A small network was shown many inputs. Here are its activations along a few directions, one row for each input.
Each table varies a few parts of the input and shows all the possible inputs, shuffled.
A made-up example of a description, with smaller parts first: one of 2 separate values, together with either a single point or one of 9 places along a line or (one of 4 places along a line, together with one of 5 places around a ring).
Shared parts are said once, and a part with two or three values counts as separate values.

A family of inputs:
row 1: [10, -15, -44, 45, 13, 14, -77, -18, -34, 8, -9, 7]
row 2: [2, 8, -25, 68, 2, 39, -70, -9, -20, 9, -32, 26]
row 3: [20, -63, 73, -84, 6, -57, 75, -13, -27, 40, 38, -2]
row 4: [-15, 15, -5, -49, -13, -13, 67, 17, 35, -18, 18, -32]
row 5: [2, 16, 9, 52, 11, 49, -65, -22, -18, -15, -32, 20]
row 6: [39, -70, 71, -16, 42, -9, -77, -45, -92, 44, -4, 48]
row 7: [-5, 4, -33, -18, -23, -45, 67, 44, 49, 1, 12, -30]
row 8: [-19, 40, 23, -46, -18, -9, 76, 12, 41, -27, 24, -9]
row 9: [-20, -1, -34, -31, -23, -39, 60, 23, 35, -2, 26, -29]
row 10: [4, -4, -11, 25, 24, 43, -70, -23, -23, -4, -18, 6]
row 11: [-18, 40, 23, -32, -25, -16, 78, 21, 43, -21, 2, -21]
row 12: [-17, 30, -8, -9, -28, -31, 68, 42, 45, 0, 12, -23]
row 13: [0, 14, 11, 35, 17, 56, -62, -26, -20, -24, -11, 28]
row 14: [18, -14, -50, 59, 14, 18, -69, -4, -15, 10, -25, 12]
Q: What do these inputs look like to the network?
A: one of 2 separate values, together with either a single point or one of 6 places around a ring
Q: Which other rows does row 13 become when the place on the ring of 6 takes its other values? List them by row number.
A: row 1, row 2, row 5, row 10, row 14

A family of inputs:
row 15: [-15, 28, -16, 15, -25, -3, 40, 26, 39, -6, -8, -22]
row 16: [15, -2, 2, 72, 6, 14, -78, 1, -33, 32, -37, 45]
row 17: [5, -34, 30, -38, 13, -20, 2, -15, -21, 18, 10, -6]
row 18: [21, 0, -1, 51, 28, 67, -94, -40, -41, -17, -37, 6]
row 19: [-19, 46, 9, -16, -15, 10, 42, 21, 39, -21, 3, -22]
row 20: [21, -13, 70, -31, 5, -17, 30, -13, -18, 8, 16, 18]
row 21: [-23, 49, 21, -26, -11, 8, 53, 19, 37, -46, 11, -3]
row 22: [-2, -26, -36, -25, 5, -18, 13, 5, 5, 20, 7, -6]
row 23: [7, -32, -12, -29, -2, -24, 6, -3, -15, 18, 10, -6]
row 24: [-4, -6, -46, 4, -11, -19, 18, 27, 37, 2, 2, -15]
row 25: [-17, 5, -38, 32, 19, 52, -78, -29, -20, -21, 1, 28]
row 26: [20, -31, 50, -28, 13, -20, 14, -13, -29, 13, 16, 6]
row 27: [-10, 15, -33, 18, -24, -29, 32, 14, 20, -1, 7, -23]
Q: What do these inputs look like to the network?
A: either one of 3 separate values or one of 10 places along a line
Q: List by row number the other inputs of the same sort as row 16.
A: row 18, row 25

A family of inputs:
row 28: [24, -17, 40, -9, -16, -54, 46, 20, -9, 26, 3, 12]
row 29: [26, -15, 19, 25, 9, 22, -39, -26, -30, 12, -31, -10]
row 30: [-4, -12, 30, -51, 8, -4, 27, -18, -7, -7, 37, -7]
row 31: [8, 3, -1, 23, -24, -46, 47, 45, 32, 27, -7, -10]
row 32: [-2, 46, 1, 21, -22, -2, 48, 45, 47, -15, -14, -16]
row 33: [-6, 11, -21, 52, -2, 18, -59, -15, -27, 6, -11, 24]
row 34: [22, -38, -20, 1, 27, 25, -52, -26, -32, -4, -11, -24]
row 35: [-4, -8, -1, 13, 23, 25, -70, -9, -24, 18, -22, 37]
row 36: [-3, -20, -21, 18, 21, 34, -69, -12, -18, 0, -6, 38]
row 37: [-25, 39, -35, -10, -20, -1, 25, 27, 44, -13, -1, -23]
row 38: [3, -42, -4, -34, -4, -42, 37, 2, -11, 25, 21, -3]
row 39: [6, 17, -8, 69, -6, 19, -46, -13, -21, 4, -16, 31]
row 40: [-31, 41, 23, -28, -1, 17, 26, -2, 17, -34, 10, -11]
row 41: [-1, 0, 57, -52, 9, -9, 21, -12, -16, 0, 27, 4]
row 42: [16, 21, 3, 75, -2, 20, -40, -6, -20, 6, -21, 32]
row 43: [-7, 52, 50, 1, -3, 17, 42, 8, 22, -38, -3, -3]
row 44: [7, -5, 13, 29, 17, 26, -61, -8, -20, 20, -26, 41]
row 45: [2, -26, -28, 6, 34, 30, -76, -12, -21, -2, -7, 23]
row 46: [-21, 27, 11, -26, -3, 29, 31, -5, 18, -40, 16, -14]
row 47: [3, 0, 65, -38, -4, -15, 27, -12, -8, -6, 16, 5]
row 48: [-9, -23, -68, -21, -3, -34, 25, 8, 31, 12, 12, -22]
row 49: [-10, 21, -32, -7, -20, 12, 41, 25, 42, -17, 4, -24]
row 50: [-24, 26, -14, -38, 9, 23, 18, -14, 23, -48, 17, -17]
row 51: [19, 3, 22, 42, 17, 28, -55, -1, -17, 18, -29, 46]
row 52: [17, -20, 8, 8, 14, 20, -46, -27, -37, 13, -25, -16]
row 53: [-14, -4, -35, -9, -17, -40, 27, 29, 22, 35, 9, -16]
row 54: [3, -46, -21, -45, 12, -40, 29, -6, -13, 18, 25, -6]
row 55: [-18, 22, -67, -22, -8, 5, 19, 9, 46, -32, 6, -25]
row 56: [6, -28, 23, -21, -19, -55, 39, 12, -7, 28, 6, 3]
row 57: [0, -17, 22, -59, 22, -2, 21, -24, -10, -11, 37, -6]
row 58: [-7, -4, -17, 12, -27, -46, 40, 37, 34, 28, -4, -16]
row 59: [-5, -2, -37, 54, 2, 24, -55, -19, -22, -14, 2, 23]
row 60: [15, -32, -11, 12, 15, 29, -46, -29, -30, -3, -10, -16]
row 61: [-1, -8, -49, 41, 12, 23, -67, -18, -24, -20, 3, 12]
row 62: [-16, 41, -16, 8, -27, -2, 42, 37, 51, -15, -9, -21]
row 63: [-25, 44, 36, -11, -9, 18, 35, 2, 25, -39, -1, -12]
row 64: [36, -10, 29, 34, 10, 22, -33, -20, -31, 11, -34, -7]
row 65: [21, 10, 79, -23, -1, -16, 33, -5, -7, -8, 12, 12]
row 66: [-5, -21, -39, -3, -17, -33, 39, 23, 27, 24, 9, -20]
row 67: [3, -27, 12, -39, -4, -44, 29, 9, -21, 34, 17, 3]
Q: What do these inputs look like to the network?
A: one of 5 places along a line, together with either one of 3 separate values or one of 5 places around a ring
Q: Changing only the place on the line of 5 turns row 52 into row 60. The same change can be made to row 41. Which row results?
A: row 30
Q: Changing only the place on the line of 5 turns row 28 into row 54. The same change can be made to row 43. Which row results?
A: row 50
Q: Start at row 37 and move only the place on the ring of 5, one step at a time. The first step leads to row 40. Which rows follow, in order?
A: row 41, row 67, row 53
Q: Start at row 58 and move only the place on the ring of 5, one step at a time. The first step leads to row 56. Which rows follow, in order?
A: row 47, row 63, row 62

A family of inputs:
row 68: [-10, 14, -43, 53, -19, 4, -28, 13, 5, 0, -13, 11]
row 69: [14, -56, 48, -25, -2, -47, 7, -24, -58, 63, 12, 11]
row 70: [-17, 39, -23, 66, -10, 1, -33, 18, 5, 4, -14, 42]
row 71: [-24, 1, -57, -48, -4, -21, 36, 26, 40, 16, 2, -15]
row 72: [6, 2, -49, 34, -14, 22, -20, 0, 3, -3, 0, -17]
row 73: [1, 8, 35, -1, 24, 39, -46, -9, -31, -15, -19, 19]
row 74: [-37, -6, -10, -66, 2, -13, 37, -1, 32, -25, 48, 2]
row 75: [-3, 8, -2, -5, -28, -33, 51, 51, 49, 17, -14, -44]
row 76: [-1, 5, -12, -8, 8, 23, -36, -32, -12, -25, -1, -23]
row 77: [13, 32, 51, -4, -23, -23, 79, 16, 30, -11, -11, -23]
row 78: [-5, 3, 19, -7, 23, 32, -40, -29, -22, -24, -7, -4]
row 79: [-1, 29, 48, -34, -12, -14, 72, 3, 8, -34, 35, 3]
row 80: [4, -16, -35, 21, 14, 31, -16, -20, -4, -11, 1, -26]
row 81: [15, 5, 47, 22, 19, 44, -40, -9, -13, 12, -20, 42]
row 82: [45, -68, -16, 2, 20, -45, -25, -2, -32, 36, 1, 22]
Q: What do these inputs look like to the network?
A: either one of 2 separate values or one of 5 places around a ring or one of 8 places along a line
Q: Start at row 77 and move only the place on the ring of 5, one step at a time. The first step leads to row 75. Which rows follow, in order?
A: row 71, row 74, row 79

A family of inputs:
row 83: [-4, -34, 13, -10, 0, -25, 11, 9, -12, 31, 6, 9]
row 84: [0, 3, 47, -18, 8, -1, 18, -4, -16, 5, 15, 2]
row 85: [-19, 7, -53, -2, -9, -17, -8, 13, 12, -4, 19, 2]
row 86: [0, -2, 17, -41, 26, 16, -10, -21, -12, -21, 8, 3]
row 87: [7, 27, 22, 10, -9, 12, 20, 11, 18, -16, -1, -6]
row 88: [-13, 5, -37, 3, -10, -6, -5, 9, 17, 8, -12, -25]
row 89: [1, -7, 33, -24, 15, 3, -3, -26, -27, -16, 13, -12]
row 90: [5, -3, -9, 15, -9, -34, 22, 12, 5, 10, -9, 5]
row 91: [-3, 26, 14, 9, -7, 21, 12, 18, 22, -19, -5, -12]
row 92: [10, -4, 34, -23, 4, 3, 9, -17, -22, -6, 3, -3]
row 93: [-25, 20, -7, -4, -10, 22, 3, -3, 27, -22, -11, -16]
row 94: [10, -39, -20, -29, 10, -8, -15, -10, -9, 12, 8, 4]
row 95: [5, 21, 43, -14, -3, -5, 19, 7, 5, 8, 5, 18]
row 96: [20, -32, -2, -10, -7, -21, 6, -12, -12, 24, 4, -3]
row 97: [-2, 1, -49, 10, -10, -9, 8, -5, 7, 2, 7, -15]
row 98: [5, 9, -19, 15, -5, -7, 7, 29, 14, 7, -12, -21]
row 99: [2, -14, 7, -1, -3, -35, 11, 11, 8, 34, 1, 14]
row 100: [13, 12, 14, 54, 20, 51, -80, -29, -29, -5, -23, 33]
row 101: [13, 5, -11, 16, -7, -17, 15, 19, 13, 9, -10, -14]
row 102: [0, 22, 27, 4, -13, -1, 28, 9, 8, -14, -3, 12]
row 103: [-28, 22, -22, -10, 1, 15, 1, 7, 28, -34, 15, 10]
row 104: [9, -16, -23, 59, 13, 28, -79, -10, -39, 14, -32, 30]
row 105: [-17, 16, -12, 6, 4, 30, 18, -9, 14, -19, 3, -9]
row 106: [11, -45, -5, -13, 3, -15, -9, -9, -20, 12, 10, -6]
Q: What do these inputs look like to the network?
A: one of 2 separate values, together with either a single point or one of 11 places along a line
Q: Changing only the choice among 2 separate values turns row 97 into row 105. The same change can be made to row 83. Which row results?
A: row 84
Q: Which other rows does row 90 become when the choice among 2 separate values takes its other values? List them by row number.
A: row 102

A family of inputs:
row 107: [-32, 47, 54, -2, -33, 11, 44, 32, 37, -8, -14, -15]
row 108: [-14, 11, -22, 8, 28, 45, -41, -4, 13, -38, 0, 20]
row 109: [26, -15, 38, 11, 6, 32, -10, -55, -26, -38, 12, -1]
row 110: [-1, 29, -7, 44, -2, 28, -27, 23, 11, -19, -18, 45]
row 111: [-56, 50, -22, 27, -44, -19, 36, 16, 32, -8, 18, -4]
row 112: [-21, -35, 49, -48, 18, -62, 26, 14, -21, 50, 54, 86]
row 113: [-3, -27, 3, -20, 12, 1, -41, -31, -39, 8, -23, -22]
row 114: [-16, 38, -6, -16, 28, 26, -57, -12, 6, -44, -4, 40]
row 115: [10, 9, -28, 51, -5, 31, -14, 26, 10, 0, -9, 32]
row 116: [18, -23, 28, 3, 12, 18, -10, -50, -48, -19, 5, -21]
row 117: [34, -21, -16, -53, 8, -37, 53, 16, 24, -17, 14, -47]
row 118: [-25, 55, 38, -50, -11, 34, 39, 5, 34, -27, 6, -34]
row 119: [-12, -29, -55, 2, 22, 26, -27, -8, 18, 5, -9, -3]
row 120: [-10, -2, -50, 17, -43, -59, 54, 27, 19, -6, 14, -15]
row 121: [16, 6, 40, -69, 12, 14, 67, 9, 25, -6, -15, -43]
row 122: [9, -27, 23, -11, 9, 15, -39, -24, -57, -8, 8, -28]
row 123: [-16, -43, 35, -95, 11, -33, 15, -17, -26, 25, 68, 72]
row 124: [14, 5, 14, 21, 1, -24, -28, -4, -34, 40, -33, 5]
row 125: [-9, 54, 5, 19, 9, 7, -44, 20, 7, -24, -26, 62]
row 126: [12, -12, -11, 24, -12, -17, -30, 7, -11, 50, -26, -1]
row 127: [8, -9, -38, 38, -7, 9, -17, 21, 20, 31, -21, 18]
row 128: [-52, 55, -39, -14, -16, 3, 29, -11, 32, -28, 42, -26]
row 129: [13, 5, 60, -17, -4, -14, 67, 31, 38, 16, -26, -28]
row 130: [42, 6, 47, 53, -3, 14, 4, -31, -24, -15, -2, 15]
row 131: [23, 0, 30, 37, 1, -8, -25, 2, -45, 27, -5, -5]
row 132: [-11, -2, -75, -22, -14, -33, 56, 1, 10, -28, 29, -33]
row 133: [-5, -11, -46, 17, 26, 47, -29, -5, 11, -20, 13, 0]
row 134: [-8, -40, -43, -9, 13, 15, -38, -11, 2, 20, -11, -20]
row 135: [12, -14, -28, 31, -16, -9, -25, 15, 7, 48, -20, 6]
row 136: [32, -20, 5, -7, -13, -65, 49, 39, 38, 5, 5, -30]
row 137: [-7, -37, -25, -17, 9, 6, -42, -17, -26, 22, -14, -26]
row 138: [31, -2, 41, 45, 1, -2, 3, -26, -38, 6, -11, 1]
Q: Changing only one part turns row 122 into row 131. The same change can be made to row 128. Which row results?
A: row 111
Q: What do these inputs look like to the network?
A: one of 2 separate values, together with either a single point or one of 5 places around a ring or one of 10 places along a line
